Questions about the matrix below.
1) Report the minimum.
2) Report the entry just right of 39.9.
3) Report the top entry of the column that holds the largest entry.
4) Report the last entry of the largest entry's row.
5) Report the third entry on the main diagonal.
6) Report the entry in the bottom-left corner.
7) Report the entry directly above the largest entry.
8) Report the top-left entry.
[[-12.3  -5.4 -17.4  51.2  -3.5 -21.8  49.4   1.9  -2.4 -11.0  -5.8]
 [ -6.3  -4.6 -13.2   6.9  -5.3 -19.3   6.8  -2.4  -4.7 -10.4   6.7]
 [  4.4   0.0  -4.4 -19.3  -7.1 -11.3 -18.4  -8.3  -7.9  -9.2  20.0]
 [-12.0  -5.0 -16.9  51.4  -3.1 -20.9  49.6   2.4  -2.1 -10.5  -6.6]
 [ -4.4  -3.2 -11.0  -0.8  -4.7 -16.6  -0.5  -2.4  -4.5  -9.2   7.5]
 [  4.4  -0.2  -4.7 -19.5  -7.3 -11.8 -18.6  -8.6  -8.1  -9.5  20.5]
 [-11.6  -4.7 -16.5  51.2  -3.1 -20.6  49.4   2.2  -2.2 -10.4  -6.2]
 [  4.5   0.0  -4.4 -19.5  -7.3 -11.5 -18.6  -8.6  -8.1  -9.4  20.4]
 [ -8.6  -4.2 -14.9  46.8  -4.8 -20.1  45.2  -1.0  -4.2 -11.4  -0.1]
 [ -7.2  -3.4 -13.7  44.1  -4.9 -18.8  42.6  -1.6  -4.5 -11.1   1.2]
 [ -2.4  -2.1 -10.4  30.2  -6.6 -16.7  29.2  -5.3  -6.7 -11.4   9.3]
 [ -3.5  -3.8 -11.2  -2.1  -6.4 -18.0  -1.8  -4.7  -6.0 -10.6  11.6]
 [ -6.1  -3.2 -13.0  41.3  -5.5 -18.6  39.9  -2.6  -5.1 -11.4   3.3]
 [ -1.0  -1.9  -8.3 -10.3  -5.4 -14.2  -9.7  -4.3  -5.5  -8.9  11.9]]
1) -21.8
2) -2.6
3) 51.2
4) -6.6
5) -4.4
6) -1.0
7) -19.3
8) -12.3

Questions about the row below.
1) Read off the entry just right of 9.1.
2) Read off the entry just right of -3.4.
3) Read off the entry just left of -25.0.
4) Read off the entry just right of the smallest entry.
[  9.1  59.7  -3.4 -25.0  11.8  26.1  25.2  35.8]
1) 59.7
2) -25.0
3) -3.4
4) 11.8

x = [ 0.144  0.038  0.084 -0.088 -0.081 -0.050 -0.024 -0.135  0.198]
Give the last entry.
A: 0.198
The entry just left of 0.198: -0.135
Give the first entry from the left.
A: 0.144
Give the third entry from the left.
A: 0.084
Give the entry at the centre.
A: -0.081
Give the 2nd smallest entry.
A: -0.088
Give the entry just left of the smallest entry.
A: -0.024

[[ 29.6  10.6   7.1   0.6  13.3  38.0   9.4   8.0   5.6 -18.1]
 [ 35.8  21.8 -23.2   0.6  -1.0  38.0   9.4  21.4   5.6 -19.2]
 [-13.0  -7.7 -23.2   0.6   4.8  29.0   9.4   8.0  -6.8  37.5]
 [ -2.0 -14.5 -23.2 -11.8 -16.2  38.0   9.4   8.0   5.6  37.5]
 [ -2.0  -7.7 -23.2  -2.9   4.8  20.1  -8.9   7.9   5.6  37.5]
 [ -2.0  -7.7 -23.2   0.6   4.8  23.0   0.1   7.5   1.9  37.5]
 [ 47.8  43.6 -44.4   3.5 -38.5  39.6  13.8  27.7   5.6 -24.2]
 [  3.9  -7.7 -33.8   0.6   4.8  -8.0   9.4 -32.9  -6.3  19.2]
 [-22.3  -7.7 -25.3 -24.2 -16.2  56.3   9.4  14.1   5.6  37.5]]
Read off the 2nd entry on the main diagonal.
Answer: 21.8
The entry just left of -25.3 is -7.7
The second entry, reading row by row -> 10.6
Read off the second entry on the diagonal from the top-right corner.
Answer: 5.6
The entry just right of the smallest entry: 3.5
Read off the third smallest entry.
Answer: -33.8
The first entry, reading row by row is 29.6
Read off the largest entry in the last row.
Answer: 56.3
Read off the smallest entry in the first column.
Answer: -22.3
Read off the 2nd largest entry.
Answer: 47.8
Read off the bottom entry of the column that holds the smallest entry.
Answer: -25.3
Read off the smallest entry in the first row.
Answer: -18.1
Read off the 5th entry, reading row by row.
Answer: 13.3
The entry just right of -1.0: 38.0
Read off the entry directly below -32.9.
Answer: 14.1
The entry just left of 1.9 is 7.5
The smallest entry in the last column: -24.2
Read off the entry directly above the smallest entry.
Answer: -23.2
The entry directly above 7.5 -> 7.9
The entry in the bottom-right corner is 37.5
Read off the top entry of the column that holds the largest entry.
Answer: 38.0
Read off the entry just right of 7.1.
Answer: 0.6
Read off the 3rd entry on the diagonal from the top-right corner.
Answer: 8.0
The entry just left of the smallest entry is 43.6

Questions about the table below.
1) Find the bottom-right entry.
2) Find the bottom-left entry.
3) Find the entry in the top-right corner.
4) Find the entry just right of 163.
5) Find the top-left entry.
6) Find the first entry of the smallest entry's row.
7) Find the minimum.
306,-374,477,-232
-506,845,-304,754
-6,744,163,744
326,801,-552,528
576,576,873,332
1) 332
2) 576
3) -232
4) 744
5) 306
6) 326
7) -552

Questions about the table below.
1) Read off the top entry of the column that holds the smallest entry.
2) Read off the top entry of the column that holds the largest entry.
3) Read off the entry in the top-right corner.
4) Read off the bottom-right entry.
5) Read off the third entry from the end, reading row by row.
6) Read off the median of all entries.
7) Read off the entry just right of the centre entry.
8) Read off the entry directly below the largest entry.
array([[34, 55, 52, 60, 85, 60, 39, 58, 87, 51, 42],
       [36, 61, 53, 49, 57, 63, 47, 40, 91, 62, 42],
       [40, 61, 69, 59, 38, 70, 62, 66, 46, 73, 69],
       [25, 59, 55, 49, 54, 66, 44, 44, 87, 64, 42],
       [ 7, 48, 60, 65, 80, 68, 34, 79, 61, 56, 52]])
1) 34
2) 87
3) 42
4) 52
5) 61
6) 57
7) 62
8) 46
